A small network was shown many inputs. Here are its activations along a few directions, one row for each input.
Each table varies a few parts of the input and shows all the possible inputs, shuffled.
Descriptions start from the smaller parts, as in this example, which fits no table here: one of 3 separate values, together with either a single point or one of 9 places around a ring or (one of 5 places around a ring, together with one of 6 places along a line).
Shared parts are said once, and a part with two or three values counts as separate values.
(in the rows, 128 means zero)

Other details of the inputs shift rows strongly along three fixed directions, in all tables alike. That doesn't count.

Rows:
x1: [147  86 115 161  83 101 112  98 119 113 148]
x2: [113 187 104 160 168 117 102 158 113 146 106]
x3: [ 93 155 134 123 155 111 124 172 123  60 112]
x4: [143 162 122 117 170 155 132 146 114 165 102]
x5: [149 120 137  83 189 135 134 147 155 161  96]
x6: [170 149 114 196 177 121 111 148 119 173 143]
x7: [ 95 122  89 200  60 138 137 121 143 143 155]
x8: [129 169 116 183 149 146 100 123 100 197 120]
x9: [ 91  54 107  80  30 123 205  85 149  50 138]
x10: [119 180 112 109 197 116 133 169 157 105 105]
x11: [160 128 128 202 108 120  94 118 116 170 146]
x12: [160  89 163 134 151 130 142 100 138 147 131]
x13: [105 136 141 103 126 102 137 155 125  67 141]
x14: [128 148 132 122 174 141 114 149 123 171  94]
x15: [135 100 141 100 128 122 141  79 150 135 120]
x16: [101 116 136 119 154 117 175 171 153 133  84]
x17: [134  99 144 104 121 115 132  86 133 140 101]
x18: [114 155  77 179  99 157 104 155  82 105 170]
x19: [106 169 125 169 168 148  98 185  95 139 123]
x20: [ 96 155 141 112 181 150 129 182 129  92 126]
x21: [ 68 160  84 125 114 117 117 122 138  57 150]
x22: [147 107 111 140  84 102 118  78 122 161 151]
x23: [142 125 148  98 154 127 130 177 124 134 124]
x24: [150 126 131  65 162 135 142 148 135 139  89]
x25: [109  89 134  90  87 138 141  59 151 103 143]
x26: [132 169  85 170 140 140  90 155 100 191 150]
x27: [179  95 199 104 159 125 152 122 129 189 110]
x28: [169 112 156 175 151 147 123 105 116 201 136]
x29: [153 106  95 168 101 107 105  84 127 160 136]
x30: [161 113 170  96 172 135 128 173 150 147  95]
x31: [134  62 128 123  81 125 111 108 119 116 142]
x32: [ 98 160  76 223 141 145 146 161 129 171 151]
x33: [150  81 124 164 107 120 127  82 131 126 160]
x34: [165  92 178 110 136 141 131 128 144 159 111]
x35: [151 104 157 163 123 134 116 105 106 178 130]
x36: [104 165 126 178 119 140 105 144 116 104 152]
x37: [162 135 145 145 135 135 122  99 117 218 125]
x38: [137  95 157  69 119 135 135 106 163 136 102]
x39: [ 91 139 109  90  95 129 145 100 121  61 131]
x40: [ 94 184 157 127 157 149 122 179 133  95 119]
x41: [ 94 121 145 102  97 113 140 128 118  62 155]
x42: [ 95 178 142 110 146 149 143 170 107  72 123]
x43: [158 103 148 100 121 110 134  92 165 146 101]
x44: [133 170 141 122 170 121 130 143 123 168 111]
x45: [191  86 165 119 136 106 137 119 161 145 112]
x46: [ 95 166  86 121 103 124 129 124 116  68 135]
x47: [115 132 135 100 138 150 143 155 108  85 126]
x48: [102 109 157  63 137 107 199 170 169 112  99]
x49: [164 131 125 127 132 108 120 117 156 153 109]
x50: [147 124 107 179  96 102 110 120 109 137 169]
x51: [ 72 140 110  82 125 145 131 131 141  67 141]
x52: [166  85 160  84 129 110 161 111 132  99 107]
x53: [142 157 138 150 155 138 135 146  98 133 122]
x54: [158 100 140  70 123  87 146 107 157 128 113]
x55: [179  92 148  94 148 135 124 116 162 191  96]
x56: [119  94 121 100  71 127 121  85 125 138 152]
x57: [ 94 135 147 119 131 119 126 146 116  72 120]
x58: [ 83 154  62 169  96 142  79 135 104 116 155]
x59: [141 124  92 117  98 112 134  98 130 103 133]
x60: [ 95 161 146 100 160 136 131 191 112  94 133]
x61: [156 100  94 171  63 115 122  88 103 109 169]
x62: [119 172 121 126 140 149 132 126 108 139 118]
x63: [118 118 111 164  53 148 103  61 130 145 160]
x64: [102 109 125  97 135 138 125 156 138  72 146]
x65: [ 94 159 103 154  90 136 106 105 129 107 148]
Description of these inputs: one of 5 separate values, together with either a single point or (one of 2 separate values, together with one of 6 places along a line).
The inputs of x33 and x11 match in every part but the choice among 5 separate values. If x21 is changed in the same way as x33 into x11, which row does it become?
Answer: x43
A walk changes only the place on the line of 6. It starts at x59 and steps to x46. List the rest of the walk in order.
Answer: x39, x62, x4, x24
Which other rows does x63 become when the choice among 5 separate values takes its other values? List them by row number.
Answer: x8, x25, x37, x62
Which other rows agree with x60 in the choice among 5 separate values? List them by row number.
Answer: x13, x22, x23, x26, x27, x37, x41, x44, x48, x50, x54, x56
